Each row below holds a small network's activations on one record, seen along a few directions.
Each row is followed by the record's values for the fields SOPID, GOPOF, NOVE, FIK, NORE, MIDE.
Not every record has every field; a missing one is written none.
Other fields move the rows too, some of them a lot.
In the rows, 500 means zero.
Random noise pushes rows far along 13 fixed directions. That doesn't count. These rows show it; they differ only by the noise:
[538 718 646 442 548 476 501 538 308 481 355 493 529 480 631 581 598 495
 505 642 381 457 422 472 712 621 698 518 405 337 626 490 375 546 500]
[397 539 555 528 622 515 485 513 285 608 528 361 627 607 520 641 498 592
 420 626 373 551 404 531 483 329 702 558 537 443 459 406 482 474 703]
[417 477 475 483 339 317 519 576 492 525 658 499 677 637 391 427 272 571
 348 424 500 600 698 643 306 303 439 445 472 539 642 338 702 482 554]
[559 495 564 577 123 303 626 290 631 469 591 511 514 535 491 553 574 408
 470 385 358 496 634 576 483 264 410 406 575 570 379 415 540 351 686]
[563 568 501 484 585 382 538 641 512 442 537 550 429 563 560 601 532 480
 558 428 473 541 491 481 790 712 492 516 387 491 424 428 454 828 621]
[594 475 527 599 410 487 561 578 519 460 604 478 558 418 336 285 591 336
 475 324 561 506 583 510 206 312 270 449 485 821 436 552 527 308 446]
[568 566 447 394 585 522 489 297 483 354 230 458 319 529 437 376 400 228
 552 474 429 425 263 370 597 628 418 504 630 404 481 618 236 221 412]
[348 746 670 367 690 592 568 680 199 480 452 454 690 555 508 370 443 537
 476 497 258 458 426 385 391 446 692 550 514 503 756 617 352 433 478]
[219 591 435 478 551 441 534 533 298 450 533 334 407 538 322 564 523 597
 392 495 354 544 459 608 650 579 540 463 596 351 511 519 526 554 529]
[392 446 517 503 638 511 445 659 465 549 601 536 635 459 393 517 510 628
 451 412 600 550 709 560 487 471 525 511 302 685 543 602 610 646 453]
[610 703 390 474 380 580 468 478 357 640 512 401 575 456 684 509 570 530
 530 722 433 539  98 523 302 410 698 480 752 285 476 384 524 504 623]
[379 612 490 518 351 523 412 609 468 532 603 375 553 364 452 550 599 548
 441 650 409 634 432 642 528 559 587 432 577 259 291 619 660 582 642]
[257 455 404 491 327 469 351 571 349 549 569 357 599 571 367 613 351 645
 235 698 533 679 520 734 439 348 601 466 529 315 523 374 727 431 539]
[519 313 353 418 846 400 450 130 614 635 380 535 523 667 473 560 243 547
 567 419 633 511 494 454 577 478 583 508 526 520 503 501 472 510 540]
[386 492 593 510 812 588 517 709 317 457 468 328 575 490 321 297 573 347
 415 551 632 785 302 411 434 547 550 383 593 665 324 660 488 485 411]

[284 549 429 308 590 618 550 704 332 461 520 587 529 502 581 436 580 680
 451 505 681 657 365 435 500 580 700 369 568 674 805 514 569 811 184]
SOPID: fubev / GOPOF: none / NOVE: fiba / FIK: zub / NORE: zuzum / MIDE: mag
[270 504 461 525 583 584 382 718 311 525 585 380 512 462 361 517 458 676
 363 604 492 496 591 652 413 527 479 571 417 383 631 490 634 508 423]
SOPID: dumuk / GOPOF: runit / NOVE: nal / FIK: none / NORE: none / MIDE: tibeg
[619 532 584 571 639 479 451 673 328 473 416 360 513 514 468 436 556 303
 414 687 625 672 314 497 525 563 503 466 455 494 363 391 464 451 505]
SOPID: fubev / GOPOF: none / NOVE: fiba / FIK: zub / NORE: zuzum / MIDE: mag
[418 585 645 384 400 457 600 514 551 338 497 563 575 619 470 356 325 362
 500 346 232 473 585 398 441 417 422 489 555 545 593 599 391 328 556]
SOPID: dumuk / GOPOF: runit / NOVE: gazi / FIK: none / NORE: none / MIDE: fav
[597 648 628 502 313 452 702 665 450 487 629 509 625 429 648 320 735 443
 524 530 480 555 436 440 373 450 569 352 587 617 499 395 570 631 511]
SOPID: fubev / GOPOF: none / NOVE: naz / FIK: none / NORE: none / MIDE: fav
[678 499 425 593 714 310 538 511 470 640 661 419 561 546 538 445 496 522
 563 512 528 452 497 581 363 486 425 506 458 496 478 212 614 647 693]
SOPID: dumuk / GOPOF: runit / NOVE: fiba / FIK: rana / NORE: zuzum / MIDE: volid
[278 628 644 313 558 459 585 389 338 373 240 541 512 516 420 351 445 518
 408 509 511 552 555 438 630 626 658 338 539 448 917 679 442 372  94]
SOPID: dumuk / GOPOF: runit / NOVE: ruti / FIK: none / NORE: none / MIDE: tibeg
[702 375 580 645 331 441 523 256 624 562 499 587 504 538 641 752 663 463
 538 481 506 425 591 504 561 234 505 547 414 703 368 350 440 398 668]
SOPID: dumuk / GOPOF: zubo / NOVE: gazi / FIK: none / NORE: none / MIDE: fav
[545 627 459 485 615 534 524 705 395 367 385 432 334 380 355 262 554 350
 512 482 599 509 359 458 558 823 358 466 510 444 528 608 427 526 246]
SOPID: dumuk / GOPOF: zubo / NOVE: naz / FIK: none / NORE: none / MIDE: tibeg
[482 691 560 534 409 588 436 439 400 443 439 396 332 268 541 581 799 465
 546 632 307 337 407 561 632 624 500 517 506 273 433 628 411 380 521]
SOPID: dumuk / GOPOF: zubo / NOVE: fiba / FIK: falel / NORE: zuzum / MIDE: volid
[498 545 650 680 643 424 605 750 274 600 636 336 599 555 494 514 630 590
 433 590 478 563 520 541 439 461 568 529 451 498 468 285 563 625 637]
SOPID: fubev / GOPOF: none / NOVE: naz / FIK: none / NORE: none / MIDE: tibeg
[467 443 715 581 658 497 412 492 500 564 465 385 590 587 530 586 335 500
 475 679 318 467 627 503 546 488 545 653 406 216 381 492 463 336 752]
SOPID: fubev / GOPOF: none / NOVE: nal / FIK: none / NORE: none / MIDE: tibeg
[404 405 270 452 469 412 418 368 633 645 692 501 588 589 481 591 273 701
 502 461 466 513 568 653 364 373 509 506 585 393 490 405 725 613 700]
SOPID: dumuk / GOPOF: runit / NOVE: fiba / FIK: rana / NORE: zuzum / MIDE: mem
[427 381 514 496 529 280 627 292 634 634 579 543 606 599 509 569 382 702
 521 401 499 452 793 531 617 461 613 467 466 430 544 433 616 653 612]
SOPID: fubev / GOPOF: none / NOVE: naz / FIK: none / NORE: none / MIDE: mag
[422 512 421 559 524 440 575 552 580 407 567 450 301 415 293 406 531 486
 552 311 443 416 616 540 596 733 259 496 517 430 423 634 512 568 452]
SOPID: fubev / GOPOF: none / NOVE: pavi / FIK: none / NORE: none / MIDE: tibeg
[871 553 479 576 331 524 488 648 531 491 490 636 424 399 741 552 694 410
 597 567 633 347 445 464 537 569 421 587 306 582 528 269 427 619 453]
SOPID: fubev / GOPOF: none / NOVE: pavi / FIK: none / NORE: none / MIDE: volid
[581 647 421 331 576 313 578 478 520 531 487 517 590 715 618 345 187 463
 552 521 447 651 264 441 461 618 596 397 719 270 614 328 538 683 605]
SOPID: dumuk / GOPOF: zubo / NOVE: fiba / FIK: rana / NORE: zuzum / MIDE: volid
[564 585 525 503 340 619 528 705 512 430 557 542 505 382 505 436 595 410
 535 414 437 411 514 427 452 494 433 574 435 588 387 610 402 497 518]
SOPID: fubev / GOPOF: none / NOVE: fiba / FIK: falel / NORE: zalo / MIDE: mag
[536 410 354 440 358 370 434 516 780 501 627 606 499 540 521 563 295 536
 542 446 523 534 644 580 635 636 417 499 435 343 354 449 653 746 662]
SOPID: fubev / GOPOF: none / NOVE: fiba / FIK: rana / NORE: zalo / MIDE: fav
[479 382 575 570 558 341 520 348 576 526 459 449 521 595 411 585 418 461
 453 509 505 585 628 535 668 493 520 465 466 428 333 491 523 456 629]
SOPID: fubev / GOPOF: none / NOVE: pavi / FIK: none / NORE: none / MIDE: mag
[508 406 491 381 781 444 369 399 491 537 348 487 547 535 540 346 304 459
 440 685 760 636 453 508 446 611 543 394 467 395 691 434 593 454 294]
SOPID: dumuk / GOPOF: runit / NOVE: fiba / FIK: falel / NORE: zuzum / MIDE: tibeg
[585 364 292 534 800 491 538 447 441 535 447 446 377 666 390 357 315 458
 515 392 718 507 334 434 302 487 327 543 620 650 618 322 443 433 342]
SOPID: fubev / GOPOF: none / NOVE: nal / FIK: none / NORE: none / MIDE: tibeg
[749 597 579 586 569 651 473 687 493 563 527 512 565 385 636 365 606 413
 627 548 517 450 351 406 241 501 444 586 488 557 466 525 437 481 519]
SOPID: fubev / GOPOF: none / NOVE: ruti / FIK: none / NORE: none / MIDE: tibeg
[434 730 475 406 269 677 414 607 382 475 461 473 537 390 551 419 448 550
 474 640 318 408 350 529 305 499 567 555 619 229 686 603 484 334 425]
SOPID: dumuk / GOPOF: runit / NOVE: nal / FIK: none / NORE: none / MIDE: tibeg
[494 540 748 482 276 494 552 620 672 429 594 673 692 366 506 406 609 461
 507 343 479 573 803 472 464 423 491 398 347 741 493 761 578 527 455]
SOPID: dumuk / GOPOF: zubo / NOVE: fiba / FIK: zub / NORE: zuzum / MIDE: tibeg
[644 534 347 484 541 376 554 593 471 483 513 505 357 628 584 570 431 480
 531 503 566 499 364 483 690 697 470 541 485 394 477 210 444 772 575]
SOPID: dumuk / GOPOF: runit / NOVE: fiba / FIK: zub / NORE: zalo / MIDE: mag
[657 422 427 619 544 512 501 614 358 453 502 356 446 618 400 353 457 267
 398 544 626 575 274 491 218 327 287 524 586 687 432 225 449 252 481]
SOPID: dumuk / GOPOF: runit / NOVE: gazi / FIK: none / NORE: none / MIDE: fav
[517 565 517 584 398 343 702 476 385 596 647 393 619 532 442 309 544 566
 447 446 488 499 544 570 170 286 469 392 659 565 647 298 645 421 482]
SOPID: fubev / GOPOF: none / NOVE: naz / FIK: none / NORE: none / MIDE: fav
[437 625 665 467 497 547 475 749 371 381 415 514 543 414 438 407 592 432
 417 565 557 644 511 493 568 642 537 419 397 534 595 650 502 526 286]
SOPID: dumuk / GOPOF: runit / NOVE: nal / FIK: none / NORE: none / MIDE: tibeg
[254 452 787 561 457 519 577 559 441 340 514 411 531 503 335 505 645 390
 369 474 341 606 674 480 600 382 478 435 479 652 353 677 459 296 527]
SOPID: dumuk / GOPOF: zubo / NOVE: gazi / FIK: none / NORE: none / MIDE: fav
[602 552 469 629 389 257 581 308 560 570 551 396 475 409 378 427 569 468
 512 483 481 463 602 653 462 526 388 385 560 334 422 449 638 428 562]
SOPID: dumuk / GOPOF: runit / NOVE: pavi / FIK: none / NORE: none / MIDE: mag
[526 515 436 503 437 489 550 493 496 536 514 513 458 520 587 502 523 564
 512 542 566 528 399 499 468 521 536 460 601 453 575 384 548 598 445]
SOPID: fubev / GOPOF: none / NOVE: pavi / FIK: none / NORE: none / MIDE: tibeg
[544 461 290 500 540 540 469 512 552 523 548 549 434 501 398 427 382 544
 551 323 580 414 498 515 326 495 330 573 517 600 587 517 513 509 407]
SOPID: dumuk / GOPOF: runit / NOVE: nal / FIK: none / NORE: none / MIDE: tibeg
[364 511 500 474 581 359 583 261 553 448 522 456 376 420 410 533 645 525
 564 396 355 386 650 555 751 636 466 412 504 439 437 618 508 546 554]
SOPID: dumuk / GOPOF: runit / NOVE: fiba / FIK: zub / NORE: zuzum / MIDE: fav
[378 427 571 487 557 389 444 352 519 550 396 510 531 557 468 758 433 628
 434 587 498 551 694 569 867 590 705 500 351 312 441 540 524 586 570]
SOPID: fubev / GOPOF: none / NOVE: fiba / FIK: rana / NORE: zalo / MIDE: tibeg
[484 498 564 470 351 550 394 503 626 552 550 602 667 418 551 532 458 582
 502 529 478 506 665 558 411 411 555 505 411 473 525 635 618 482 523]
SOPID: fubev / GOPOF: none / NOVE: gazi / FIK: none / NORE: none / MIDE: fav
[550 597 766 377 487 796 343 793 445 378 309 672 657 516 671 533 382 373
 500 594 382 472 480 293 532 481 628 701 267 556 589 715 232 355 458]
SOPID: fubev / GOPOF: none / NOVE: nal / FIK: none / NORE: none / MIDE: tibeg
[414 359 803 540 679 465 537 512 528 412 482 468 575 606 481 543 511 349
 438 460 426 606 665 396 647 386 508 506 368 707 313 569 378 387 660]
SOPID: dumuk / GOPOF: zubo / NOVE: fiba / FIK: falel / NORE: zuzum / MIDE: tibeg

Which values does each new row have?
[469 474 479 571 658 317 564 470 403 382 429 326 367 493 171 233 435 325
 407 436 560 460 605 576 465 630 220 420 481 473 560 464 513 254 316]
SOPID: fubev / GOPOF: none / NOVE: pavi / FIK: none / NORE: none / MIDE: fav
[479 543 564 270 507 504 449 508 588 437 355 602 647 469 548 233 286 410
 497 597 593 590 527 425 477 654 583 373 496 373 678 651 565 471 272]
SOPID: fubev / GOPOF: none / NOVE: naz / FIK: none / NORE: none / MIDE: fav
[494 505 559 507 548 463 622 439 436 392 451 552 383 515 504 570 648 472
 539 365 399 282 627 426 697 506 451 560 364 679 604 460 320 471 453]
SOPID: dumuk / GOPOF: runit / NOVE: pavi / FIK: none / NORE: none / MIDE: fav
[573 686 762 465 402 478 631 499 495 481 421 515 617 569 686 437 486 403
 553 585 297 586 378 357 497 491 660 451 653 343 502 537 394 446 610]
SOPID: fubev / GOPOF: none / NOVE: nal / FIK: none / NORE: none / MIDE: tibeg
[493 653 654 447 614 586 455 494 328 524 286 480 552 421 603 459 590 524
 485 728 560 584 345 455 535 624 728 431 529 343 699 601 459 452 277]
SOPID: fubev / GOPOF: none / NOVE: ruti / FIK: none / NORE: none / MIDE: tibeg
[404 642 368 393 377 369 632 379 454 552 612 620 505 577 567 634 454 779
 554 274 288 256 665 564 558 425 575 551 482 494 841 394 503 683 552]
SOPID: dumuk / GOPOF: runit / NOVE: fiba / FIK: zub / NORE: zuzum / MIDE: mag
[554 413 777 582 547 504 496 860 469 428 562 546 707 558 431 495 483 362
 390 453 536 592 777 438 548 399 465 589 147 796 351 510 441 498 602]
SOPID: dumuk / GOPOF: runit / NOVE: fiba / FIK: zub / NORE: zalo / MIDE: mag
[484 497 416 523 342 545 377 431 556 505 453 460 422 408 450 545 504 498
 463 606 549 565 427 605 501 553 471 465 579 320 413 577 581 422 455]
SOPID: fubev / GOPOF: none / NOVE: nal / FIK: none / NORE: none / MIDE: tibeg
[510 609 477 540 272 628 529 795 357 439 602 565 469 471 561 586 675 563
 454 454 484 481 435 513 432 414 479 564 453 694 605 408 469 614 432]
SOPID: dumuk / GOPOF: runit / NOVE: nal / FIK: none / NORE: none / MIDE: tibeg
[368 518 395 332 286 478 487 397 482 351 370 558 336 517 529 524 446 514
 425 539 505 440 489 518 702 611 523 446 532 367 708 457 458 458 306]
SOPID: fubev / GOPOF: none / NOVE: fiba / FIK: zub / NORE: zuzum / MIDE: mag
[627 394 399 575 720 432 459 243 544 647 408 406 409 486 510 529 467 526
 577 588 598 393 452 530 537 582 496 547 521 312 429 409 495 455 544]
SOPID: fubev / GOPOF: none / NOVE: naz / FIK: none / NORE: none / MIDE: tibeg
[556 360 501 547 408 586 329 558 524 501 462 594 499 530 525 622 368 549
 426 529 569 349 703 556 432 368 396 694 234 560 654 396 473 326 441]
SOPID: fubev / GOPOF: none / NOVE: ruti / FIK: none / NORE: none / MIDE: tibeg
[314 580 648 510 448 493 605 392 356 622 517 376 673 507 542 501 586 644
 419 672 400 627 442 530 386 333 782 366 720 361 558 518 613 427 528]
SOPID: fubev / GOPOF: none / NOVE: pavi / FIK: none / NORE: none / MIDE: tibeg
[633 534 717 568 647 561 642 818 392 454 519 496 582 618 631 392 599 348
 507 527 579 722 289 300 416 468 544 478 545 759 431 386 394 624 516]
SOPID: dumuk / GOPOF: zubo / NOVE: nal / FIK: none / NORE: none / MIDE: tibeg
[387 530 590 378 704 565 429 402 260 551 281 492 685 668 468 457 220 563
 384 586 468 473 493 445 345 313 692 575 472 488 882 507 388 188 340]
SOPID: dumuk / GOPOF: runit / NOVE: nal / FIK: none / NORE: none / MIDE: tibeg
[554 315 586 646 607 460 530 638 505 470 528 504 488 596 416 515 549 426
 425 431 730 680 580 480 506 437 383 481 391 813 407 401 521 541 441]
SOPID: fubev / GOPOF: none / NOVE: ruti / FIK: none / NORE: none / MIDE: tibeg
[774 427 604 697 734 298 615 317 382 577 361 433 436 601 475 454 536 409
 503 490 656 392 581 495 449 431 373 537 385 615 655 200 401 298 399]
SOPID: fubev / GOPOF: none / NOVE: nal / FIK: none / NORE: none / MIDE: tibeg
[354 400 529 427 693 561 412 359 462 565 381 571 621 465 430 558 493 640
 453 505 658 530 649 505 553 448 681 461 374 643 666 686 540 470 283]
SOPID: dumuk / GOPOF: runit / NOVE: gazi / FIK: none / NORE: none / MIDE: fav
[600 407 678 451 587 619 403 558 700 431 431 555 632 553 549 344 274 238
 553 527 454 583 480 318 385 470 429 559 476 532 299 685 388 298 623]
SOPID: dumuk / GOPOF: runit / NOVE: nal / FIK: none / NORE: none / MIDE: tibeg
